Each row below is a small network's average activation on inputs in which a field has the value named, seen along a few directions.
Values that are neighbours, or in one group, have similar rows; names and order tell nothing.
Strong random noise was added to every row along 2 fixed directions; ignore it. To show where, here is one row again and again, with new noise each time:
[ -78    5  112   96  -76 -258   26   29 -343  -56  234  274  177 -107
  167]
[ -44  235  335   78 -146  -62  160  146 -267  -44 -533  275   64  -34
  293]
[ 353  213 -271  257   40   94 -211   25 -297 -102  718 -382  460   37
  -12]
[  52  211  166  124  -94  -39   57  106 -281  -59 -158  111  172  -23
  207]


Field P:
p10: [ -84   47  242 -196  104   70 -138  113  317  -13  171    4  -64  239
  -32]
p1: [-116  -73   -6 -140   83   95  -95 -132  138  383 -350 -117 -212   64
 -124]
p6: [-164 -181  178  343  -24   22  210 -100   44  160 -333  114 -305  154
 -106]
p8: [ 116 -318 -189  -46  -42   71  -54 -242  139  201  335 -136  -96  156
 -395]
p2: [ 271   75 -117  359  103  204   48 -162  284  278 -252 -105 -264  193
   49]
p7: [ 115  122  -32  -27  -17 -316  171  -12  -64  -22  275  237  100 -140
   20]
p5: [-328 -138  140  -43 -157 -258  287 -103 -107   16 -628  315 -138 -414
  132]
p11: [ 115   30  -69   62  -17 -210   53   79 -225 -132  389  -85  231  -60
 -257]
p9: [-184 -355  148 -345  266 -246  -61   33  192 -210   50  359 -314   72
  204]
p4: [-128 -275 -405 -331   54  187 -332   84  206  -81  763 -339  159  -21
  -59]
p12: [-255 -299   49 -441 -141   53   21   44  214 -208   62  320 -196 -104
  -30]
p3: [-223  148  -88   72    8  -95  -18  -52 -105  -69 -363  -29   18 -283
    4]
The values of P form 3 separate groups.
Question: List the group mates of p7, in the order listed.
Answer: p5, p11, p3
Question: List the group mates of p8, in the order listed.
Answer: p1, p6, p2

Field Z:
z25: [-114  162  -96 -220 -154  -15   78  339  -11 -191   48  -41  219 -109
  159]
z9: [ -87 -238  -98 -105  290 -101 -211    7 -212  -31  244   35  335 -127
  309]
z21: [-149 -195  -52  354   18 -259  284 -189  116  282  603  302  123    8
 -112]
z20: [ 571  337  -11  162  310  462   40  277   84   10  218 -291  398  345
  253]
z1: [-435 -579  226   40  -63 -158  116 -146  167  224  401  674 -307  152
   39]
z5: [ 173  -36   14 -112  270  381  -47  361  109  223  263  -24  159  303
  -91]
z8: [-124 -253   77 -396  168  179 -348 -159   -7 -235   95 -209  179   72
   -1]
z2: [-196 -370  128  -12   70 -103  274   21  115  -34 -382  230 -658  -81
  -80]
z7: [ -29 -115   -1 -151  164  -63   -5  241  223 -282   -4  -90 -461   45
   36]
z18: [  27   45 -308 -138 -195  334  143   46 -241  178  163 -209   86 -372
 -337]
z19: [-250  137 -412  120 -289 -210  -89   60 -232 -100  398  186  330 -326
  -70]
z10: [ 603  378 -276  462  -67  437  -75  104  244   39 -280 -971   11  -52
 -300]
z11: [-291 -193 -456  -84 -225   76  -68  -24  124   -6  431  -94   23 -131
 -190]
z23: [ -83    9  -70   31 -171 -412   -8 -254  -84  333   33  199 -133  136
 -187]
z24: [ 163  232  115 -191   79  116 -366   42   35  162 -207  -40 -193  190
  184]
z6: [ 312  515   33  106   28  -25  -44   28 -437   84 -223 -248  104  169
  -72]
z13: [  49  -91  231  225   51 -552  195   64 -277 -249  244   83 -131 -260
  -95]
z4: [ 147   44  -14   19   58 -179  142  300  132 -245  -41 -231  -72    1
  183]
z22: [ 595  223 -111 -131   23  -69 -290   -2 -147  -74  178  -98  246  194
 -123]
z3: [ 173  249  -12  234   91   87  -80 -248  -90 -313 -298 -154  306 -173
   80]
z16: [-425 -163  418  279   43 -551  424  -70 -165   44  327  809    6 -215
  159]
z17: [  76 -179 -127  130   46  409 -259 -276  241  -68 -456 -211   73  112
  -49]
z15: [-280  -94 -327 -469  -77   31 -178   -4  123 -186  838   29   67 -178
  -54]
z14: [ -36    4  -36  155   28   68   60 -511  -20   80  -71 -348  211  -76
  -29]
z12: [ -34 -360   19  -75 -139 -145 -385 -397   11  262  526   -3 -245  287
 -221]
A value of Z combines one of 5 hidden first parts with one of 5 second parts; all combinations occur once.
Question: Changing only the second part turns z11 into z25. z1 has the same second part as z11; what does that change turn z1 into?
Answer: z20
Question: Changing only the second part turns z24 into z6. z8 has the same second part as z24; what does that change turn z8 into?
Answer: z3
Question: Changing only the second part turns z5 into z16. z15 has the same second part as z5; what does that change turn z15 into?
Answer: z19
Question: Changing only the second part turns z17 into z9. z2 has the same second part as z17; what does that change turn z2 into?
Answer: z4

Field J:
j23: [ -81    5  185  173 -161  -95   91 -414   10  378 -487  133  -93  105
 -127]
j10: [-311 -136 -225  157   23   56 -174 -266  -10  142   78 -262 -139 -143
 -318]
j24: [ 201  545   56  228  -30   61  366  458  -30 -171 -560 -242   53  -94
    8]
j25: [ 462  241 -380  334  232  138  -44  262  238   92  459 -745  -79   81
 -372]
j6: [-160   13  -15 -125   81 -480  138  348 -126 -309  624  326  231 -199
   75]
j17: [ -63  364  160 -332 -167  193  -32  -87  -75  -65 -881 -248   93 -229
  346]
j21: [-225 -326 -107   18  363  -44 -323 -332  -68  486  913   16  172  219
 -286]
j16: [ -80 -153  346 -475  -71 -109 -186 -206 -162  269 -333  331  -23  139
  329]
j13: [ -11   71 -491  374 -273   44  -97   73 -120 -194  875 -593  293 -335
 -325]
j7: [ 250  120   59  181  336 -194 -124  -30 -278 -235  570   37  469  125
  283]
j14: [  65 -166 -258  243   45  284  243   59  176 -116 -323 -540 -107  -26
 -270]
j11: [ 364  -98   15  723   68  -87    5 -128   38   62  327 -151   24   23
 -110]
j1: [ -32 -105 -376 -129 -130  498 -203 -268  278  152   48 -395 -167  313
  -35]
j2: [  -8  396  177 -297  -68  469  220  447   34 -365 -624 -200  153 -184
  -48]
j9: [ 658  699   -6  550  -46  333  455   62   23  -35 -589 -282  374   97
  150]
j15: [-501 -640  201 -522 -142 -228   55  278  181 -321 -264  648 -173 -168
  350]
j20: [ 167  131  561  -56   86   27   -7  136  -54  -36 -690  492 -240  379
  498]
j4: [ 338  177  141  184  165  330   80  108  145  238    5 -126 -196  647
  -35]
j18: [  82  344  219  158 -273 -170  242 -298 -222  255 -566  297  148 -166
  -36]
j22: [ 312  451   14  -86  -32   55 -237 -147 -153  -60 -440   58  374 -126
  141]
j5: [ 127 -408  135 -111  265  -29  203  244  256  129  -82  194 -515   71
   29]
j3: [ 442  502  201 -196  320  523  -53  512  259 -292 -566 -478  -30  479
  146]
j8: [ 122 -108 -131 -109  -44  567 -200  222  378  -86 -245 -508 -246  168
 -264]
j12: [-613 -425   -4 -539 -113 -116 -283 -162    1   -5  125  585 -174 -127
  110]
j19: [ -92  429 -263    0 -512   99  -18 -204 -150   31 -477 -183  -65 -222
   -7]
A value of J combines one of 5 hidden first parts with one of 5 second parts; all combinations occur once.
Question: Changing only the second part turns j6 into j24. j2 has the same second part as j6; what does that change turn j2 into?
Answer: j13
Question: Changing only the second part turns j15 into j14. j20 has the same second part as j15; what does that change turn j20 into?
Answer: j11
Question: Changing only the second part turns j25 into j5. j10 has the same second part as j25; what does that change turn j10 into?
Answer: j1
Question: Changing only the second part turns j18 into j21. j9 has the same second part as j18; what does that change turn j9 into?
Answer: j4
